Each row has a name. Each question is about the rows just above it.

[146 157 173 157 131 158 156 130 137 150 150 137 151 138 185] -> <113>
[143 152 156 130 130 143 158 129 133 140 129 130 130 135 130] -> <38>
[157 157 173 157 131 158 156 130 137 150 150 219 156 138 164] -> <121>
What comes right after [135] in the named rows?  [130]
Whose row is [157 157 173 157 131 158 156 130 137 150 150 219 156 138 164]?  <121>
Times [150] occurs in <113>:  2
Count of [130] in <38>:  5

[119 119 143 119] : <67>
[113 141 142 107] : <24>
[147 118 106 202] : <83>
[147 145 126 142] : <56>
Shared by <83> and <56>:  [147]
What comes right after [113] in the named rows?  [141]
Right after [106] comes  [202]
Count of [142] in <67>:  0
The entry that follows [118]:  [106]

[ 95  26 110 110 193 148 111  95]  <102>
[ 93 151 133 167 130 143 123  76]  <6>
[164 111 124 101 118 120 144 179]  <148>
[ 90 144 124 163 150 126 117  82]  <22>
[110 194 149 106 113 174 128 190]  <43>
[ 73 151 109 138  98 132  62 151]  <74>
[ 73 163 139 104 135  96  92 194]  <198>
[113  97  93 132 135  89 111  66]  <86>
[ 76 155  97 139 160  70 125  89]  <89>
[161 194 146 103 168 168 118 194]  <150>
Times [193] occurs in <102>:  1
Right after [148] comes  [111]
Times [194] occurs in <150>:  2

[126 127 120  68]  <85>
[126  68  67 115]  <8>
[126 125 119 115]  <109>
How many times does <85> hold [120]?  1
Count of [126] in <85>:  1
Shared by <109> and <85>:  [126]
Where do [126  68  67 115] appear?  <8>
Shared by <85> and <109>:  [126]
What comes right after [67] in the named rows?  [115]

[110 162  98 130 110 155 126 154 153 148] -> <26>
[125 126 155 155  47 155 155 156 126 155] -> <92>
[ 59 161 179  90 143  89 138  90 143 180] -> <2>
The entry that follows [156]:  [126]
Times [155] occurs in <92>:  5
How many times does <2> hold [161]?  1
How many times does <26> hold [110]?  2
Right after [179] comes  [90]
Count of [90] in <2>:  2

[126 129 130 128 127 127 128 135 141 159 182 176 128 173 128 137 147 126
 122 126 155 128 174 142 143 128] -> <73>
[163 147 192 124 146 159 156 137 127 191 163 215 128 188 128 123 129 126
 168 167 139 194 134 125 129 127] -> <42>
[151 129 128 132 131 139 128 138 142 128 160 133 128 128 133 126 164 151
 126 127 128 130 127 127 133 128] -> <123>
[151 129 128 132 131 139 128 138 142 128 160 133 128 128 133 126 164 151
 126 127 128 130 127 127 133 180] -> <13>
[151 129 128 154 131 139 128 138 142 128 160 133 128 128 133 126 164 151
 126 127 128 130 127 127 133 162] -> <100>
Which row holds [151 129 128 132 131 139 128 138 142 128 160 133 128 128 133 126 164 151
 126 127 128 130 127 127 133 128]?  <123>
What comes right after [174] in the named rows?  [142]

[175  70 184 177  97 111 107 117 205 157 146 123  66 122 206  86 116  56
 172 155 182 182 157  58 175  59 183 182 115 199  82 157 105 167 125  77
 162 159] = <68>
[ 76 124 175 167 163 184 172  48 121 122 189 184 106 138 134 103 114  96
  74 113 158  62  77 182 177 132  84 156 129  79 183 207 205 142  54  68
 159  81] = <96>
[175  70 184 177  97 111 107 117 205 135 146 123  66 122 206  86 114  56
 172 155 192 177  77  58 181  59  84  65 115 199 183 157 105 167 182  77
 162 159] = <103>
Times [157] occurs in <68>:  3
What comes right after [158] in the named rows?  [62]
The entry that follows [121]:  [122]
What comes right after [124] in the named rows?  [175]
Which row holds [175  70 184 177  97 111 107 117 205 157 146 123  66 122 206  86 116  56
 172 155 182 182 157  58 175  59 183 182 115 199  82 157 105 167 125  77
 162 159]?  <68>

[ 81 158 151 147 166] -> <79>
[108 158 135 118 147] -> <62>
[146 158 151 129  34] -> <29>
The one value in <29> and <62>:  [158]
The entry that follows [129]:  [34]
What comes right after [118] in the named rows?  [147]

[103  75 173 196 216 220 219 145  64 196 106 217 149  92 148 135 219 163
 212 220 216 163 220 148 148 195  64 100 152 220  67 201  63 212 174  64
 201 114  76 135  71 216 177 130 220 155 211 147  87]  <104>
[ 86 145 109 197 184 171 174 193 110 197  86 155 194 164  96 190 164 197
 146 167 184 197 174  96  96  96 110 170 195 171 101 132 114 189 199 121
 132 179  88 190  96 184 199 187 174  99 144 194  88]  <161>
[ 78 195  52 170 133 109 114 209 150  94  76  87 207 209  54 212  99 200
  76 103 133 200 113  54  54  59 150 212 206 109 133  63 157 144 192 167
  63 214  96 212 121 133 190 213 113  52  75 208  96]  <69>
[110 105 157 189 198 198 199 157  91 189 112 193 160 127 139 151 197 169
 188 197 198 169 199 139 139 174  91 125 162 198  92 179  92 197 213  94
 179 136 101 151  93 198 178 147 199 145 187 159 101]  <95>
[139 117 123  83  87  92  91  89 132  83 139  99  88 107 131  92  95  86
  77 127  87  86  91 131 131 114 132 103  88  92 136 111 131  85  84 128
 111  98 140  92 138  87  84  93  91 129 104  89 140]  <55>
[128 127 127 125 125 125 125 126 128 125 128 126 125 127 128 126 126 125
 126 126 125 125 125 128 128 127 128  95 125 125 127 126 128 125 125 128
 126 126 128 126 128 125 125 126 125 128 126 125 128]  <144>
[126 131 129 138 137 136 136 136 127 138 126 134 137 133 127 136 135 193
 133 135 137 137 136 127 127 131 127 133 137 136 126 132 128 137 137 128
 132 134 126 136 126 137 137 135 136 128 133 136 126]  <60>
[111 140 128 177 171 164 166 171 121 177 111 156 172 151 119 168 161 175
 151 163 171 175 166 119 119 138 121 155 173 164 116 142 123 174 176 126
 212 161 111 168 114 171 176 167 166 121 150 171 111]  <87>
Count of [126] in <144>:  12
Whose row is [139 117 123  83  87  92  91  89 132  83 139  99  88 107 131  92  95  86
  77 127  87  86  91 131 131 114 132 103  88  92 136 111 131  85  84 128
 111  98 140  92 138  87  84  93  91 129 104  89 140]?  <55>
How many times does <161> hold [96]?  5
The one value in <60> and <69>:  [133]
The entry that follows [146]:  [167]
The row with [111 140 128 177 171 164 166 171 121 177 111 156 172 151 119 168 161 175
 151 163 171 175 166 119 119 138 121 155 173 164 116 142 123 174 176 126
 212 161 111 168 114 171 176 167 166 121 150 171 111] is  <87>
Shared by <104> and <60>:  [135]

[109 137 141 115 137 143 136] : <110>
[126 130 135 131 130  62 128] : <98>
[190  31  28 172  31  30 127] : <36>
[175  63  61 158  63  64  63] : <118>
[32 31 28 31 31 31 33] : <108>
[138 114 142 132 115 122 113] : <76>
[139 124 121 143 123 119 125] : <116>
[139 124 121 143 123 119 133] : <17>
[113 133 143 118 133 142 131] : <101>
Times [31] occurs in <108>:  4
Shared by <116> and <101>:  [143]
Right after [61] comes  [158]
What comes right after [135] in the named rows?  [131]
Count of [158] in <118>:  1

[120 126 185 222 138 136 127 133 161 227 120 120 219] -> <171>
[131 155 120 227 143 128 128 128 125 125 138 144 123] -> <133>
[123 138 141 198 120 123 128 130 136 216 125 126 192] -> <105>
[123 226 141 198 120 123 128 128 127 183 137 143 159] -> <192>
[119 121 175 222 131 120 127 132 155 231 119 120 218] -> <50>
[145 119 120 135 120 136 128 127 121 119 158 169 120] -> <155>
[139 122 120 136 120 132 128 127 123 150 148 157 134] -> <46>
[145 120 120 119 120 136 128 127 121 120 158 170 119] -> <37>
[131 155 120 124 143 128 128 128 125 125 138 144 123] -> <145>
[127 171 121 124 153 126 128 129 128 125 132 136 123] -> <32>
[121 168 203 198 172 120 126 134 174 191 122 123 200] -> <163>
Whose row is [127 171 121 124 153 126 128 129 128 125 132 136 123]?  <32>
Whose row is [119 121 175 222 131 120 127 132 155 231 119 120 218]?  <50>
Whose row is [123 226 141 198 120 123 128 128 127 183 137 143 159]?  <192>
Which row holds [123 138 141 198 120 123 128 130 136 216 125 126 192]?  <105>

[174 175 176  94] = <39>
[165 165 165 127] = <45>
[128 156 174 125] = <63>
How many times does <45> hold [165]?  3
Count of [175] in <39>:  1
How many times does <45> hold [126]?  0
What comes right after [175] in the named rows?  [176]

